These are the activations of a small neural network, seen along a few directions. Each row is one input.
In each table, some parts of the input vary, and every possible input appears once, in random order.
A made-up example of a description, with smaller parts first: one of 5 places around a ring, together with either a single point or one of 9 places around a ring or (one of 2 separate values, together with one of 6 places along a line).
Shared parts are said once, and a part with two or three values counts as separate values.
(in the rows, 128 means zero)

A family of inputs:
r1: [116 126  85 143 131  89  95 127 150 105  64 124  89  95 116 153 126]
r2: [115 123 114 131 155 170 186 118  96 120  87 134 176 160  93 217 120]
r3: [115 136 115 157 134 116 159 127 124 129  85 119 149 109  93 147 135]
r4: [207 123 153 121 165 192 147 144  55 136 134 135 141 164 111 201 149]
r5: [114 135 105 135  97 103 156 145 117 118 113  83 153 143  80 139 113]
r6: [ 91 145 146 146 140 145 186 117 133 129 132 144 165 114 125 110 137]
r7: [211 127 127 132 146 112  66 134 112 125 106 111  68  96 139 139 151]
r8: [113 115  81 124  90  72  94 149 147  93  95  87  97 126  97 147 105]
r9: [213 135 156 145 148 141 129 141  91 147 123 112 113 116 109 128 164]
r10: [111 131 102 110 115 160 180 138  85 111 110  95 170 197  81 211 107]
r11: [ 63 124 151 126 133 129 136  98 166 139 152 175 132 117 168  90 122]
r12: [ 78 123  98 121  91  80  75 133 180 116 142 119 115 137 155  94  98]
r13: [179 116 143 101 139 117  49 124 149 144 149 150  85 100 180  88 142]
r14: [ 88 144 130 124 103 131 185 137 130 125 157 107 171 142 117  99 113]
r15: [192 141 180 137 149 168 150 126  96 153 169 144 129 119 140  90 163]
r16: [ 77 121 103 133 138  89  80 113 176 123 112 155 104 106 162 100 123]
r17: [163 119 184 107 139 164 102 107 128 153 186 171 108 120 181  72 139]
r18: [ 61 121 132 110  93 126 129 124 169 138 186 138 140 144 158  78  94]
The inputs of r17 and r11 match in every part but one. If r9 is changed in the same way as r17 into r11, which row does it become?
> r3
Describe the family of inputs behind these rows.
> one of 3 separate values, together with either a single point or one of 5 places around a ring
Which other rows does r18 become when the place on the ring of 5 takes its other values? List them by row number.
> r5, r8, r12, r14
Which other rows does r6 become when the choice among 3 separate values takes its other values? List them by row number.
> r14, r15
